Each row below is a small network's average activation on inputs in which a field has the value named, seen along a few directions.
Values that are neighbours, or in one group, have similar rows; names and order tell nothing.
In the rows, 500 means zero.
Strong random noise was added to every row along 9 fixed directions; ignore it. To show where, here is one row again and again, with new noise each time:
[559 501 453 526 402 408 487 390 538 420 564 474 529 624 640 673 569 440
 573 506 611 693 578 525 504]
[600 217 551 501 591 481 448 550 384 514 537 448 412 327 330 181 422 699
 618 547 500 348 452 574 586]
[484 339 554 275 458 533 472 372 475 441 624 299 513 512 542 639 444 291
 575 428 538 438 501 455 401]
[523 166 362 441 484 452 469 164 507 219 438 625 482 335 559 505 520 440
 635 557 493 809 553 601 377]
[447 633 540 573 504 535 532 641 557 681 406 585 479 502 555 380 426 566
 450 398 481 469 432 628 443]
[493 730 460 813 597 530 558 607 589 602 336 740 462 414 485 391 592 673
 439 469 392 553 398 629 507]
[559 444 370 658 656 600 548 299 610 289 426 676 556 310 449 649 665 494
 548 548 319 705 421 439 508]
[413 396 811 323 444 322 448 493 415 690 673 255 298 580 571 529 281 405
 719 446 563 366 359 782 431]
[485 468 670 428 671 684 559 690 655 629 484 477 536 421 407 462 303 367
 541 404 291 272 199 406 417]
[482 217 479 379 608 603 512 311 468 435 510 505 506 263 383 467 445 522
 572 491 357 528 437 508 489]
[507 552 503 527 472 495 526 505 543 589 522 510 536 561 573 568 483 551
 515 458 520 599 504 551 548]


U, 9 values:
u6: [573 522 506 514 481 468 511 567 568 479 592 477 564 649 399 538 517 362
 476 506 467 349 453 236 508]
u9: [492 342 635 346 541 467 552 481 493 658 518 490 499 493 481 579 315 604
 551 549 413 539 437 541 598]
u5: [491 423 422 639 489 307 533 351 408 501 561 631 455 464 254 423 618 679
 446 621 403 530 614 424 564]
u7: [498 509 640 398 521 488 383 610 613 403 460 462 528 651 718 603 388 435
 691 589 601 561 367 593 547]
u2: [347 579 437 507 350 437 542 517 536 670 430 699 501 551 440 350 301 520
 438 518 389 747 436 618 475]
u4: [563 639 419 606 591 586 523 455 435 345 516 478 554 424 403 596 677 546
 409 619 390 550 586 312 692]
u3: [566 344 413 453 650 635 472 572 512 295 428 567 548 350 492 340 457 546
 472 624 454 521 559 363 534]
u8: [524 644 623 688 344 126 532 607 515 457 558 491 307 718 371 520 556 185
 560 565 575 274 371 465 213]
u1: [439 660 515 389 481 618 515 674 497 625 489 420 584 603 567 579 506 576
 379 503 628 407 565 429 687]
The values of U form 3 separate groups.
Q: Which other values are in the same group as u4? Give them in the order they are listed.
A: u2, u3
Q: Which other values are in the same group as u6? Give them in the order they are listed.
A: u9, u5, u8

T, 9 values:
t8: [429 512 497 479 604 626 628 634 551 725 387 549 711 431 436 440 381 808
 440 427 433 476 405 449 693]
t4: [580 112 466 574 531 402 488 516 458 451 400 668 412 287 266  30 373 569
 569 542 370 412 400 528 289]
t7: [492 749 535 811 421 207 429 553 568 389 248 731 257 558 696 212 446 513
 617 595 641 707 500 850 351]
t3: [533 605 400 490 620 737 528 559 625 440 508 571 676 447 580 778 593 421
 410 527 363 654 493 343 558]
t1: [608 439 612 508 550 445 563 537 561 623 604 518 575 629 573 556 466 681
 515 494 426 646 528 458 690]
t2: [568 544 413 506 460 541 443 563 532 470 417 579 520 542 657 409 433 576
 512 536 662 664 644 573 580]
t9: [289 382 398 150 437 764 595 489 500 720 548 551 662 405 436 609 348 455
 334 428 308 534 452 434 497]
t5: [601 200 496 312 347 395 393 605 538 489 527 447 554 653 437 199 308 563
 589 560 758 384 543 412 582]
t6: [419 500 562 603 647 568 661 436 560 666 440 664 469 383 317 508 369 586
 484 459 191 603 308 530 520]
The values of T form 3 separate groups.
Q: Which other values are in the same group as t3? Give them in the order they are listed.
A: t7, t2, t9
Q: Which other values are in the same group as t1? Give them in the order they are listed.
A: t4, t6
